(132): [ 0.49 -0.43 -1.32 -0.05]
(7): [ 0.25 -1.63  2.43  1.49]
(158): [-1.26  0.73  1.75 -0.08]
(47): [ 0.49 -0.43  1.27  1.08]
(138): [ 1.19  1.11  0.87 -1.38]
(131): [ 5.24  2.96 -2.20  8.37]
(136): [-0.39 -1.14  1.04  0.35]
(38): [ 1.87 -1.51 -1.69  2.25]
Table of tags by key:
[0.73] -> Q728
[-1.64] -> Q17
[-1.63] -> Q625
[0.24] -> Q275
[0.72] -> Q385
[0.25] -> Q213
join (7) 1: 
Q625
which: [-0.39 -1.14  1.04  0.35]
(136)
which: [-1.26  0.73  1.75 -0.08]
(158)
which: [ 5.24  2.96 -2.20  8.37]
(131)

(24): [ 0.88 -0.53 -2.83 -1.95 -0.79]
(172): [ 1.79 -0.11  1.87 -1.33 -5.59]
(60): [ 0.88 -0.53 -2.83 -2.33 -1.20]
(44): [ 0.79  0.05  1.49 -0.32 -2.71]
(43): [ 0.89  0.01  1.58 -0.36 -3.09]
(161): [ 1.74 -0.82 -4.28 -3.36 -2.08]
(94): [ 0.08  0.00  0.62  0.11 -0.55]
(37): [ 0.06  0.10  0.54  0.11 -0.41]
(105): [ 2.26 -0.19  1.96 -1.76 -6.76]
tags:
[0.11] -> Q595
[0.62] -> Q147
[1.87] -> Q103
join (94) 2: 
Q147
which: [ 0.89  0.01  1.58 -0.36 -3.09]
(43)
which: [ 1.79 -0.11  1.87 -1.33 -5.59]
(172)
which: [ 1.74 -0.82 -4.28 -3.36 -2.08]
(161)

(62): [-0.08  4.87  1.01 -2.71 -3.85 -5.52  4.22  5.21 -3.60 -0.57  6.19  7.33
  2.43 -0.29  5.31  0.75 -1.49 -0.07  1.94  5.09 -2.84 -0.30 -1.77  5.54
  7.43  2.43  4.31 -2.79 -5.20  0.08 -6.02  1.19]
(124): [ 2.91 -0.29 -3.53 -6.22  7.20  1.94 -5.36  7.15  2.81  3.73  5.72  4.62
 -0.99 -2.95 -7.22  1.30  4.50 -4.80 -2.73 -2.95 -0.28  4.07 -2.46 -5.59
 -4.39 -0.90  0.40 -4.24 -0.62 -0.83 -6.24 -4.32]
(101): [ 3.04  3.04 -1.24  3.55 -6.28  6.03 -4.56  3.68  1.59 -3.18  6.45  7.24
  1.72 -2.61 -2.15 -4.56  2.75  6.13 -2.40 -4.18  0.02 -3.48 -4.22 -4.94
  4.10 -5.29  0.50 -5.83 -2.97 -0.88  4.96 -1.58]
(99): [ 5.24 -7.35  4.05 -0.85 -4.74 -3.96 -5.84  6.14 -2.49  4.65  1.12  2.33
  5.06 -2.96  2.25  2.43 -3.21  1.68  3.12  6.59 -0.85 -3.47 -4.44  4.68
 -5.11 -2.81  2.22  2.66  6.29  4.49  0.46 -4.17]
key -> tag
[4.50] -> Q452
[-2.49] -> Q746
[-7.35] -> Q765
[-3.21] -> Q729
join (99) 16: 
Q729
which: [-0.08  4.87  1.01 -2.71 -3.85 -5.52  4.22  5.21 -3.60 -0.57  6.19  7.33
  2.43 -0.29  5.31  0.75 -1.49 -0.07  1.94  5.09 -2.84 -0.30 -1.77  5.54
  7.43  2.43  4.31 -2.79 -5.20  0.08 -6.02  1.19]
(62)

(130): [ 4.56 -2.18 -6.31 -3.19 -6.91 -2.52 -1.76 -4.63 -5.58  2.15  3.73 -6.78
 -5.22 -7.88]
(36): [ 6.00  4.06  1.17 -2.77 -4.00 -6.91 -7.38  4.42  2.39  5.35 -0.42  1.62
 -4.55 -0.47]
(34): [-3.35  0.98  2.53  4.35  4.25  3.68  3.65 -3.44 -2.68  3.27  1.12  1.36
 -0.59 -7.03]
(8): [ 1.95 -0.12  4.54  4.88  1.61  4.79  7.00 -2.66 -2.13  4.48  1.16 -4.43
 -1.19 -7.40]
(27): [ 0.44  3.08  5.52  6.02  4.00 -2.55 -1.06  3.52 -3.86 -0.89  6.55 -2.89
  4.28 -1.56]
tags:
[3.08] -> Q877
[-0.12] -> Q498
[3.07] -> Q391
[-2.18] -> Q873
[0.98] -> Q981
[1.95] -> Q341
[-0.13] -> Q197
join (8) 1: 
Q498
which: [ 6.00  4.06  1.17 -2.77 -4.00 -6.91 -7.38  4.42  2.39  5.35 -0.42  1.62
 -4.55 -0.47]
(36)
which: [-3.35  0.98  2.53  4.35  4.25  3.68  3.65 -3.44 -2.68  3.27  1.12  1.36
 -0.59 -7.03]
(34)
which: [ 4.56 -2.18 -6.31 -3.19 -6.91 -2.52 -1.76 -4.63 -5.58  2.15  3.73 -6.78
 -5.22 -7.88]
(130)

(10): [ 3.93 -7.34 -1.23 -0.02]
(42): [ 3.93 -1.55 -1.23 -0.02]
(33): [ 3.93 -1.55 -2.73  2.43]
(90): [ 6.53 -8.26 -3.59  3.83]
(50): [-6.62 -0.54  1.26  2.71]
key -> tag
[-7.35] -> Q552
[-7.34] -> Q5
[-1.55] -> Q889
[-0.54] -> Q271
[-0.02] -> Q360
join (10) 1: 
Q5
which: [-6.62 -0.54  1.26  2.71]
(50)
which: [ 3.93 -7.34 -1.23 -0.02]
(10)
which: [ 3.93 -1.55 -1.23 -0.02]
(42)

(137): [ 0.79 -1.37 -1.00  3.38  0.21]
(84): [-0.49 -2.47  4.02 -0.76  2.36]
(69): [ 0.79 -1.37  1.63 -2.07  2.20]
(17): [-0.42  3.25 -3.09  4.24  0.18]
(108): [ 1.20  1.21 -2.46 -1.03 -1.62]
(151): [-0.25 -1.00  1.52 -1.31  0.10]
(67): [ 0.18 -2.87  4.20 -0.92  4.17]
(153): [ 1.16  0.67 -0.47 -2.67 -0.84]
(2): [-0.39  3.15 -3.12  3.83  0.16]
(178): [-0.74 -1.31  1.79 -1.77 -1.73]
(157): [-0.11 -4.15  6.09 -0.76  5.44]
(115): [ 0.01 -0.06  0.16 -1.91 -1.60]
key -> tag
[-0.49] -> Q997
[-0.47] -> Q611
[-0.84] -> Q841
[1.16] -> Q390
join (153) 0: 
Q390
which: [ 1.20  1.21 -2.46 -1.03 -1.62]
(108)
which: [-0.42  3.25 -3.09  4.24  0.18]
(17)
which: [-0.49 -2.47  4.02 -0.76  2.36]
(84)
which: [ 0.18 -2.87  4.20 -0.92  4.17]
(67)

